A small network was shown many inputs. Here are its activations along a few directions, one row for each input.
Each table varies a few parts of the input and shows all the possible inputs, shuffled.
A made-up example of a description, with smaller parts first: one of 2 separate values, together with either a single point or one of 9 places around a ring or (one of 4 places along a line, together with one of 5 places around a ring).
Shared parts are said once, and a part with two or three values counts as separate values.
(in the rows, 128 means zero)

Other details of the inputs shift rows strongly along three fixed directions, in all tables alike. That doesn't count.

A family of inputs:
R1: [ 95 178 159 151 121 100 136 112 141 157  80]
R2: [147  96 113  98  87 109 154 121 116 114 199]
R3: [170  68  98 133 188 189 102 140 107 125 108]
R4: [104  92 117 106  43 112 149 128 137 165 152]
R5: [136 123 129 140 241 140 102 124 110 122  86]
R6: [158  68  84  86  94 134 118 157 107 149 109]
R7: [140 145 116 102 156 189  89 172 125 128  47]
R8: [119 117 147 148 154  93 150  87 121 129 173]
R9: [171  75  80  87 156 150 119 151  89  96 150]
R10: [138 128 127 144 138 106 150  96 127 100 190]
R11: [158 117  97  92 203 120 111 121  91  92 133]
R12: [ 93 185 156 145 121 111 126 128 158 128 104]
R13: [119 153 123 111 152  72 141  94 116 106 162]
R14: [135 107 108 103 108 107 145 126 115 110 175]
R15: [121 138 145 134  82 166 115 151 153 130 105]
R16: [143  83 109 124  86 107 151 110 120 146 199]
R17: [135  99 101  94 155 138 110 131 107 145  99]
R18: [137  93 127 127  61 135 134 139 130 153 125]
R19: [108 147 129 106  74  81 156 121 145 133 165]
R20: [122 142 155 178  95 163 129 136 155 157  80]
R21: [119 128 141 150 104 148 119 149 135 151  73]
R22: [104 178 161 165 177 109 133 108 134 100 128]
R23: [153  90 120 133 138 200  80 169 121 145  77]
R24: [132 110 122 113  65 145 123 143 139 125 141]
R25: [121 156 125 108 154  75 149  97 115 110 164]
R26: [108 186 171 182 130 152 137 123 167 124 109]
R27: [128 110 122 135 142 131 116 134 114 139 127]
R28: [110 157 148 154 189  86 128 103 123 134 134]
R29: [102 154 141 140  91 148 115 149 153 128  96]
R30: [117 128 116  93  63 112 135 143 144 137 139]
R31: [122 164 156 171 162 120 145  98 141 102 155]
R32: [161 114 102 100 201 122 122 134  98  94 141]
R33: [131 130 129 130  68 157 144 141 151 135 140]
R34: [122 164 162 163 172 114 139 104 134  99 149]
R35: [ 98 161 144 131 108 139 109 140 143 171  71]
Description of these inputs: one of 5 places along a line, together with either one of 3 separate values or one of 4 places along a line.
Changing only the place on the line of 5 turns R10 into R13. The same change can be made to R20. Which row results? -> R1
Which other rows does R6 become when the choice among 3 separate values takes its other values? List them by row number. -> R5, R28
Which other rows does R24 become when the place on the line of 4 takes its other values? List them by row number. -> R2, R15, R34

A family of inputs:
R36: [105 184 150 122 117   9 150  97 101 123 169]
R37: [158 135 137 159 183  76 115 114  95  72 171]
R38: [121 150 154 148 148 190 138 150 153  85 117]
R39: [148  63 109 107  99 113 143 153 113  91 150]
R40: [169  24  69  83 161 154  80 171  82 159 108]
R41: [117 179 153 143 126  70 113 128 124 120 111]
R42: [138 125 105  82 206  98 154 108 111  80 164]
R43: [124 132 154 151 147 203 107 121 143 114 126]
R44: [196 187 137 181 156 107 167  96 114 118 101]
R45: [112 171 136 162 110  28 147  93 120 102 183]
R46: [ 96 126 140 128 119 150  92 170 130 200  45]
R47: [ 92 115 173 184  53 154 126 153 157 176 128]
R48: [135 123 138 133 202 124 130  73 124  94 187]
R49: [106 144 130 120 154 179  98 149 159 181  84]
R50: [106 145 126 105 206  79 150  84 113 156 185]
R51: [115  86 141 132  73  77 144  91 122 128 190]
R52: [191  92  74  77 121 171  93 164 115  92 162]
R53: [ 82 187 170 198 171 123 128 137 154 101  44]
R54: [136 108 104  80 148 198  81 144 131 142  75]
R55: [184 107  53  82 146 184  78 171 112  96 117]
R56: [125  61  94  54  52  92 125 127  90 161 140]
R57: [111  95 126 104  92  76 130 100 109 144 147]
R58: [219  68  83 138 150 185 143 137 101 174  84]
R59: [109 182 124  87  21 140 113 163 171 158 107]
R60: [132  88 109 140 168 103 113  96  97 109 138]
R61: [174 108 103 112   7 109 222 121 136 150 124]
R62: [ 59 200 193 167 109  84 150 130 166 131  63]
R63: [128 126 107 126 206 118 128  70 117  99 171]
R64: [ 64 183 184 170  72 133 149 113 204 186 153]
R65: [ 83 158 120 108  26 155 153 157 191 140  98]
R66: [140  84 135 165 162 209  65 185 133 158  53]
R67: [137 134 102  73 230 107 147 116  94  85 140]
R68: [169 128 113 119 136 151 119 136 113  78 195]
R69: [145 100 107  93 127 156 142 147 141  88 152]
R70: [117 177 114  69  48 152 105 174 149 159  86]
R71: [ 93 173 202 213 169 116 152 122 138  78 115]
R72: [104 155 202 218 195 141 112  97 124 100 111]
R73: [ 81 139 119 127  67  90 168  94 169 179 205]
R74: [184  85  99 113  28 111 196  84 115 168 149]
R75: [131  98 105  83 143 118 123 165  94 115  76]
R76: [111 149 165 181 158 240  93 163 169 157  85]
R77: [113 121 133 184 189 155  87 145 132 155  68]
R78: [149  95 121 122  15 102 134 150 112 110 197]
R79: [122 138 120  86 215 101 130  74  95 119 157]
Changing only one part turns R42 into R54. The same change can be made to R65. Which row results? -> R63
Changing only one part turns R79 into R67. The same change can be made to R51. Which row results? -> R39
What is each input in this table made of? -> one of 4 places along a line, together with either a single point or (one of 2 separate values, together with one of 5 places along a line)
List by row number the other rows that have the place on the line of 4 in common with R46. -> R40, R47, R49, R50, R58, R64, R66, R73, R76, R77
Which other rows does R51 become when the choice among 2 separate values takes its other values? List them by row number. -> R48

A family of inputs:
R80: [132 113 124 137 166 136 120 118 118 136 135]
R81: [112 127 137 135  26 123 151 133 150 170 124]
R82: [132  94 114 113  86 109 144 113 123 149 170]
R83: [109 163 150 146 117 110 144 111 145 121 133]
R84: [153 115 123 144 172 141 121 134 112 115 110]
R85: [139 120 112 102 100 172 107 161 138 129 105]
R86: [148  95  90  81 102 161 112 157 123 126 139]
R87: [134  97 112 115 140 101 142 109 113 126 184]
R88: [125 130 138 136 133 102 139 112 121 116 151]
R89: [140  99  87  76 110 116 106 152 106 139 110]
R90: [119 138 145 151 149 141 120 127 139 133 109]
R91: [113 129 136 130 141 107 134 114 124 122 160]
R92: [132 141 143 153 155 145 115 140 124 115  91]
R93: [131 121 134 144 136 101 145 101 119 133 156]
R94: [101 180 161 161 101 116 147 121 155 128 112]
R95: [155 135 120 128 168 145 120 137 114  98 116]
R96: [138 109 110 107 135 102 143 108 114 107 181]
R97: [117 147 135 138 161 156 111 137 138 121 104]
R98: [148 113 124 140 173 143 116 131 117 117 114]
R99: [104 159 138 116 145 102 134 119 129 150  92]
R100: [118 122 133 123  84 173 103 164 146 146  84]
R101: [115 169 149 140 118 114 141 117 146 119 135]
What is each input in this table made of? -> either one of 2 separate values or (one of 4 places along a line, together with one of 5 places along a line)
